These are the activations of a small neural network, seen along a few directions. Each row is one input.
In each table, some parts of the input vary, and every possible input appears once, in random order.
Descriptions start from the smaller parts, as in this example, which fits no table here: ring(8) and (point or (values(2) and line(4)) or line(9)).
Shared parts are said once, and a part with two or three values counts as separate values.
In the rows, 128 means zero.

Other details of the inputs vary at random and push rows far along two fixed directions, the same in every table; ignore that.

Rows:
r1: [102 125 151 112  81 221 176 118 114 170 115 144]
r2: [ 76 136 142 130  80 184 166 120 119 152 106 137]
r3: [223  61 101  39 112 194 131 118 142 145 169 146]
r4: [215 125  98  50 130 210 140 101  71 158 166 117]
r5: [181 103  90 122 136 108 118 143 138  89 172 118]
r6: [ 91 148 116 234 151 144  85 113 181 136  24 204]
r7: [205  83 109  79 101 144 110 141 157 129 160 127]
r8: [143 142 101 160 196  40 108 126 119  84 159 102]
r9: [139 154  98 162 201  52 115 126 107  76 160 103]
r10: [109 113 155  97  59 231 166 121 116 176 112 139]
r11: [186 117 115 109 168  75  93 125 141 108 156 114]
r12: [ 94 152 168 120  80 173 136 138  94 172  96 122]
r13: [ 94 110 177 113  66 164 135 135 172 166  98 144]
r14: [103 172 135 222 154 138  66 106 146 144  20 203]
r15: [104 102 164 103  62 201 148 129 142 175 114 145]
r16: [ 26 173 127 211 147  77 169 126 131  96 106 128]
r17: [ 61 144 139 161 122 143 175 126 123 127 103 138]
r18: [218 114 102  46 135 209 142 107  72 153 160 119]
r19: [ 39 182 150 175 128 101 142 125  99 129  91 114]
r20: [147 138 105 158 173  29  89 146 129  83 152  97]
r21: [ 30 151 147 188 135 109 165 136 138 111 100 144]
r22: [179 124 119 116 147  66  81 144 149 109 145 105]
r23: [167 120 116 115 175  64  97 128 141 101 144 119]
r24: [167 121  65 118 168 122 156 112 113  88 167 120]
r25: [232  73 120  46  82 185 112 137 162 154 160 131]
r26: [150 146  91 143 202  66 119 125 101  78 158 108]
r27: [169  98 104 133 161  63 114 129 175  86 161 125]
r28: [ 46 186 142 167 147 110 157 121  92 129  92 125]
r29: [112 123 147  94  47 225 161 131 115 178 111 143]
r30: [199 105 113  75 132 150 105 120 107 141 163 110]
r31: [ 92 136 180 109  93 168 126 128 123 182  98 142]
r32: [ 43 131 163 177 104  84 132 142 173 121  94 136]
r33: [ 64 144 143 181 104 102 148 147 137 113 106 125]
r34: [ 50 160 161 167 143  96 136 132 116 135  94 131]
r35: [216 112 102  59 126 186 123 111  80 144 165 104]
r36: [184 115 115 107 157  74  85 129 144 107 152 104]
r37: [ 79 151 169 150 106  93 103 152 141 144  94 123]
r38: [118 102 168  93  44 213 142 143 143 186 112 148]
r39: [161 106  86 148 175  71 128 125 147  77 176 119]
r40: [222 118  99  46 105 198 121 120  78 157 163 111]
r41: [163 148  92 139 187  84 127 116  93  91 160  99]
r42: [155  97 105 131 163  62 120 131 175  84 150 132]
r43: [156 111  83 150 168  73 123 130 139  65 173 110]
r44: [ 50 171 168 174 116  97 120 151 116 133  93 121]
r45: [156 124 109 122 178  68 103 128 126 100 146 118]
r46: [ 79 114 157 124  93 180 164 127 138 161 107 155]
r47: [ 86 111 169 121  80 170 147 130 157 166 106 155]
r48: [ 42 160 167 183 134  53 107 141 144 120  88 119]
r49: [175 108  85 124 164 121 137 122 128  89 179 123]
r50: [104 139 171  95  82 207 133 125  96 182 107 131]
Description of these inputs: values(2) and (point or (line(4) and line(6))).
- Changing only the values(2) part turns r9 into r49. The same change can be made to r37. Which row results? => r7
- Changing only the values(2) part turns r46 into r34. The same change can be made to r24. Which row results? => r28
- Change only the values(2) part in r33. List by row number the other rows that result. => r12
- Change only the values(2) part in r43. List by row number the other rows that result. => r50
- Change only the line(6) part in r4. List by row number the other rows that result. => r8, r9, r11, r31, r41
- Change only the line(4) part in r10. List by row number the other rows that result. => r1, r17, r33

Rows:
r51: [165 145 105 111 111 184 128 117  67 144 139 104]
r52: [139 136  86 194 203  57 104 117 154  74 116 146]
r53: [ 95 131 180 100  66 168 120 130 148 188  73 153]
r54: [ 86 142 198  91  98 192 134 136  85 194 114 123]
r55: [228 107  64  83 187 147 141 105  93 105 190 122]
r56: [250 110  52  47 140 171 132 122  77 116 196 101]
r57: [ 99 122 192  97  46 177 130 143 167 194  83 145]
r58: [ 24 185 150 201 132 124 164 127 102 129  86 138]
r59: [ 86 117 137 176 124  55 115 150 190  96 128 127]
r60: [ 91 141 159 125  69 195 126 140 132 177  67 162]
r61: [ 38 143 162 187 159  87 130 110 171 128  66 166]
r62: [ 85 155 127 165 157  14 142 145 137  72 143  80]
r63: [211 121  55 162 203  81  89 115 139  60 151 136]
r64: [246  44  82  77 114 161 111 136 163 114 188 128]
r65: [158 124 124  63 115 148 143 120  97 140 148 103]
r66: [135  91 124 104  93 160 164 140 122 125 173 119]
r67: [ 98 130 210 109  83 182  96 138 128 205  90 157]
r68: [143 111 126  75 152 170 163  97 109 149 148 136]
r69: [111 168  93 232 173  31  77 133 135  69 102 115]
r70: [ 72 137 131 160 132  57 152 142 141  82 159  99]
- Describe the family of inputs behind these rows. => values(2) and (point or line(9))

Rows:
r71: [ 78 149 152 159 130  62 120 145 157 115  96 129]
r72: [124 116 138 136  90 165 118 134 142 152 108 148]
r73: [117 114 170 105 107 150 122 139 144 157 118 144]
r74: [ 78 145 135 190 122 100 118 136 148 112  99 135]
r75: [131 129 134  93  98 200 152 112 112 165 103 144]
r76: [ 65 176 138 157 147  90 143 128 104 122 102 117]
r77: [145 141  99 138 200  72 122 123  98  89 166 106]
r78: [104 158 139 136 118 151 131 135  88 144 119 120]
r79: [161 141  91 149 171  72 107 131 103  84 155  98]
r80: [126 119 135 139 155  80 109 132 143 115 139 126]
r81: [ 79 113 154 117 101 131 176 137 124 127 158 113]
r82: [ 99 138 161 118 124 158 141 122 104 157 116 130]
r83: [183  91 100 115 158 118 112 123 151 110 159 139]
r84: [193 124  95 100 159  98 114 117 124 109 159 105]
r85: [108 119 141 107  71 165 164 150 115 139 153 102]
r86: [161 130  79 151 180  59 121 116 144  77 146 117]
r87: [ 96 140 136 135 137 166 152 118 106 143 117 147]
r88: [ 73 154 150 157 129  78 123 130 143 122  96 121]
r89: [203  96  88  90 135 134 116 116 146 121 149 132]
r90: [193 102  89 129 141 108  99 140 151  97 153 130]
r91: [185 123 110  70 131 160 131 113  98 142 143 115]
r92: [228 101  81  84 126 194 122 114 100 131 163 128]
r93: [124 124 151 121  89 156 112 140 129 159 113 133]
r94: [ 87 125 148  97  75 150 181 135 125 141 136 109]
r95: [ 69 143 158 167 148  74 118 132 142 115 114 126]
r96: [181 109 120 105 116 131  98 144 134 128 145 122]
r97: [121 129 114 152 167 111 136 117 122 107 132 132]
r98: [167 125 128 102 108 166 116 127 112 149 140 118]
r99: [153 128  98 142 170  37 103 129 147  85 144 110]
r100: [116 144 126 137 109 180 141 126  95 144 115 139]
r101: [181 115 102 121 124 158 119 121 126 126 146 130]
r102: [ 79 140 137 171 130  75 128 140 170 108  91 144]
r103: [116 129 160 111 120 157 133 122 121 159 126 132]
r104: [115 146 123 115 117 175 155 114 105 148 108 140]
r105: [ 73 127 152 174 139  91 127 143 168 116 103 151]
r106: [151 103 123 116 135 149 122 119 144 130 139 141]
r107: [109 134 151 131  96 150 113 137 125 149 112 126]
r108: [118 124 135 119 103 157 134 118 146 147 101 144]
r109: [101 126 152 137 120 161 142 117 136 151 112 147]
- Changing only one part turns r109 into r101. The same change can be made to r106. Which row results? => r74
- Describe the family of inputs behind these rows. => values(3) and (point or (values(2) and line(6)))
- Which other rows agree with r88 in the values(3) part? List them by row number. => r71, r75, r76, r84, r86, r89, r91, r94, r99, r102, r104, r108
- Change only the values(3) part in r107. List by row number the other rows that result. => r88, r95
